[[140 124 141 125 140 111 142 125 125 138 140 125 141 140 124]
 [114 136 112 134 119 129 112 134 135 119 120 134 114 114 136]
 [142 119 143 122 136 131 143 121 121 136 135 121 141 141 120]
 [133 108 130 114 122 145 130 113 112 125 119 112 130 130 109]
 [142 123 143 125 141 112 143 124 124 139 140 124 142 142 124]
 [131 135 133 133 138 111 133 134 134 135 140 134 132 132 135]
 [120 130 118 129 116 146 118 129 129 119 116 129 119 119 129]
 [122 126 120 126 116 146 121 126 126 119 115 126 121 122 126]
 [134 130 136 129 139 110 135 129 129 136 140 129 135 134 130]
 [126 155 129 150 138 109 129 152 152 134 143 152 129 129 155]] ==> 122

[[137 150 136 107 126 135]
 [139 150 123 115 122 126]
 [133 148 141 104 126 139]
 [125 126 137 123 131 134]
 [126 115 117 145 128 120]
 [128 122 117 140 126 121]
 [128 135 138 116 129 135]] ==> 126

[[134 128 130 126 129 126 129 127 127]
 [119 109 121 134 131 127 130 153 125]
 [144 133 145 131 117 120 134 125 138]
 [128 119 130 134 125 124 134 138 132]
 [148 128 146 134 116 116 140 126 140]
 [135 124 141 138 116 122 137 141 140]
 [142 128 142 134 118 120 138 128 138]
 [147 130 148 136 114 117 140 129 142]] ==> 135

[[142 117 139 147 116 155 136 118]
 [108 136 133 128 146 114 117 128]
 [143 116 139 123 137 141 144 135]
 [126 126 144 126 113 140 122 121]
 [148 126 117 124 126 150 123 136]] ==> 143

[[137 130 133 136 130 112 130 137 136]
 [119 139 148 120 135 121 135 120 120]
 [122 144 152 123 138 109 139 123 123]
 [130 137 129 130 145 129 142 130 130]
 [134 107 107 133 109 143 109 133 133]
 [113 141 142 115 142 135 141 113 114]] ==> 130

[[122 124 121 131 127 122 121 126 127 136 131 130 107 127 122]
 [117 138 124 127 133 122 109 133 120 115 132 132 122 112 141]
 [139 128 143 128 138 144 119 134 132 131 123 132 133 132 133]
 [128 131 125 126 114 129 115 127 129 125 124 128 129 139 123]
 [132 126 138 145 116 134 135 121 112 131 126 122 140 127 119]
 [107 132 120 135 127 123 122 126 133 116 137 126 112 130 119]
 [123 113 117 135 144 130 131 143 125 141 133 140 130 131 139]
 [120 112 122 131 135 125 144 133 126 134 116 139 122 125 136]] ==> 107
---
[[133 126 131 130 125 129]
 [122 132 122 120 139 122]
 [127 111 142 150 129 145]] -> 126

[106 137 129 137 138 152 109] -> 137

[[139 139 132 127 132 158 129]
 [104 137 112 115 138 113 150]
 [116 121 134 128 131 128 127]] -> 139

[[105 105 141 128 139]
 [133 101 117 123 120]] -> 105

[[116 132 109 152 135 140]
 [123 133 122 133 131 131]] -> 132

[127 134 124 101 118 138] -> 134
---
136  109  107  148
109  113  128  136
157  147  158  100
out 157

117  109  152  111  110  155
114  123  117  117  137  124
109  152  154  134  153  122
out 109

125  143  141  149  132  140
123  140  146  137  122  151
127  145  140  143  146  134
out 127

157  150  150  130  124
113  112  128  136  129
141  145  127  136  116
out 141

149  136  140  118  111  104
143  151  151  147  131  133
142  109  138  116  117  139
out 142

130  132  132  114  131
131  133  133  106  130
131  131  133  101  130
out 131

118  122  144  129  142  118
135  127  106  136  131  123
135  127  106  136  131  123
out 135

115  122  125  132  134  122
119  131  123  129  134  128
140  121  139  116  105  141
out 140

101  135  121  124
102  135  119  123
106  122  145  132
out 106

131  141  115  133
116  115  125  137
128  150  108  139
out 128
---
((150, 120, 132, 133, 115, 144, 116), (128, 140, 132, 118, 127, 135, 131)) -> 128
((116, 114, 123, 135, 145, 139), (136, 146, 123, 135, 132, 114), (118, 131, 136, 106, 144, 128)) -> 136
((128, 128, 99, 144), (131, 150, 120, 150)) -> 131
((153, 107, 139, 130, 148, 113), (143, 150, 155, 112, 119, 118), (134, 133, 154, 107, 138, 112)) -> 143
((118, 134, 106, 114, 103, 132), (139, 133, 142, 134, 141, 118)) -> 139
((139, 143, 119, 123), (105, 141, 147, 150), (131, 116, 131, 135)) -> 105
---
[[132 109 100 133 112 130 120]
 [133 138 102 133 131 131 127]]
131

[[129 128 125 128 137]
 [124 141 142 152 126]
 [123 139 128 130 124]]
152

[[143 146 125 104]
 [112 123 102 128]
 [128 117 121 123]]
102

[[133 107 140 116 137]
 [130 133 133 137 135]
 [124 113 109 119 134]]
137

[[ 99 106 142 156 138]
 [104 139 156 140 103]]
140

[[115 132 128 124 128 133]
 [112 148 152 136 143 136]
 [119 131 128 124 130 132]]
143

[[102 131 127 127 115 132]
 [105 133 124 132 139 132]]
139
---
[[126 127 126 129 125 127 130 127 126]
 [129 132 125 128 131 130 124 129 132]
 [139 127 131 134 131 131 133 129 125]
 [131 131 128 132 135 131 126 125 131]
 [132 124 136 127 126 128 127 134 123]
 [131 148 110 134 143 131 108 117 150]
 [130 131 125 126 131 128 126 128 131]
 [127 138 118 131 136 129 116 122 140]
 [127 127 130 126 127 126 130 128 126]] Answer: 128

[[136 143 132 126 132 138 141 127 134]
 [120 127 125 129 130 130 137 133 128]
 [129 108 119 126 137 133 103 121 131]
 [115 119 122 108 126 113 123 125 117]
 [113 142 116 128 125 120 138 125 145]
 [108 141 123 107 135 101 136 100 109]] Answer: 100

[[140 132 113 141 133 139 145 126 122 126 125]
 [145 120 115 141 135 129 143 125 117 135 119]
 [134 125 120 140 133 133 149 137 118 139 121]
 [153 130 108 147 139 139 148 119 121 126 125]
 [134 126 116 129 139 133 138 121 127 129 124]
 [134 121 127 134 131 125 136 132 121 139 122]
 [133 126 120 139 133 134 147 135 120 137 123]
 [146 118 115 143 133 127 144 125 113 136 117]
 [137 128 111 135 143 140 149 124 125 132 124]
 [128 127 123 130 127 129 132 128 124 127 125]
 [132 120 127 129 134 124 134 128 124 138 122]] Answer: 138

[[137 129 131 125 117 128 131 140 128 140 139 133 129 123]
 [131 137 144 154 146 128 129 126 129 134 119 137 120 126]
 [135 131 131 136 123 127 132 137 131 138 134 135 127 125]
 [113 132 120 125 134 127 125 110 128 107 108 116 124 136]
 [118 130 126 131 138 128 125 115 127 115 113 122 124 132]] Answer: 124

[[126 128 123 126 129 128 128 128 122 129 127]
 [136 127 154 144 125 127 128 126 151 126 132]
 [125 129 119 122 126 128 128 128 120 129 125]
 [129 128 131 137 126 128 128 127 133 128 130]
 [125 129 118 122 129 128 128 129 117 129 126]
 [119 129 104 114 127 129 128 130 102 131 124]
 [135 127 151 143 125 127 128 126 150 126 133]
 [132 128 141 142 123 127 127 126 141 127 131]
 [129 128 135 129 124 127 127 128 131 127 128]
 [125 128 121 127 127 128 128 129 121 129 127]
 [129 128 134 132 128 128 128 128 132 128 129]] Answer: 128

[[134 134 129 139 131 141 132 128 120 142 134 135]
 [114 129 118 113 111 123 122 125 149 114 115 120]
 [123 136 125 125 120 136 129 131 135 131 122 128]
 [114 117 138 132 135 113 129 133 131 127 114 136]
 [140 134 133 124 143 135 127 138 102 131 142 127]
 [131 131 139 133 139 131 125 136 107 135 130 130]
 [117 127 125 127 123 132 128 128 140 137 120 132]
 [104 120 133 124 120 114 125 134 145 118 104 134]
 [112 120 120 118 111 119 126 120 147 118 112 128]
 [128 138 128 126 127 135 126 133 123 132 127 125]
 [119 125 133 132 128 127 127 134 130 132 119 136]] Answer: 119

[[127 129 126 127 134 150 144 134]
 [150 132 132 126 130 130 128 130]
 [152 143 135 128 127 128 131 126]
 [140 152 139 130 127 127 126 128]
 [127 127 127 127 126 131 136 154]
 [134 124 132 130 130 136 149 146]
 [127 125 128 134 142 151 140 130]
 [127 131 132 132 147 152 134 131]
 [125 129 126 125 128 133 147 151]
 [129 124 134 135 153 147 131 130]
 [129 139 153 147 127 129 127 128]] Answer: 127
---
[[143 119 144 122 141 139 132]
 [132 129 137 132 134 128 142]
 [129 145 130 148 105 110 145]] ans = 141

[[108 130 128 133]
 [150 127 128 123]
 [128 127 129 129]] ans = 130

[[134 128 143 124]
 [127 128 104 135]
 [128 130 111 135]] ans = 128

[[111 151 123 120 135 126]
 [144 132 130 133 153 134]
 [142 126 122 134 150 131]] ans = 120

[[119 150 158 120 104]
 [124 120 135 116 117]
 [119 118 142 119 122]] ans = 158

[[119 120 117 131 139 142]
 [123 118 119 151 132 127]
 [134 140 116 127 131 132]] ans = 131

[[120 124 114 148 115 124]
 [111 124 136 101 123 132]
 [134 150 122 115 115 124]] ans = 148

[[139 116 111 110]
 [151 108 108 110]
 [110 149 149 147]] ans = 116

[[136 148 131 127 119 135]
 [124 102 132 123 134 123]
 [134 148 128 129 122 132]] ans = 127
---
[[131 109 119 105]
 [131 144 124 112]
 [143 112 117 105]]
119

[[125 127 111 119 124 131 147]
 [121 123 117 110 131 132 135]
 [127 125 117 118 122 132 157]]
131

[[142 124 115 119 129 122]
 [143 139 112 114 150 118]
 [132 119 124 120 118 127]]
129

[[106 120 136 129]
 [147 131 123 122]
 [136 111 138 111]]
136

[[128 131 111 134 114 148]
 [137 114 127 126 130 152]
 [106 133 131 124 112 140]]
114

[[149 120 121 130 125 126]
 [120 115 131 130 105 110]
 [128 130 124 135  98 121]]
125

[[124 129 150 130 134 123 115]
 [117 111 126 120 127 125 143]
 [141 126 127 143 143 127 117]]
123

[[113 127 128 121 129 127 123]
 [156 128 127 128 120 129 135]
 [150 132 129 129 122 130 134]]
127
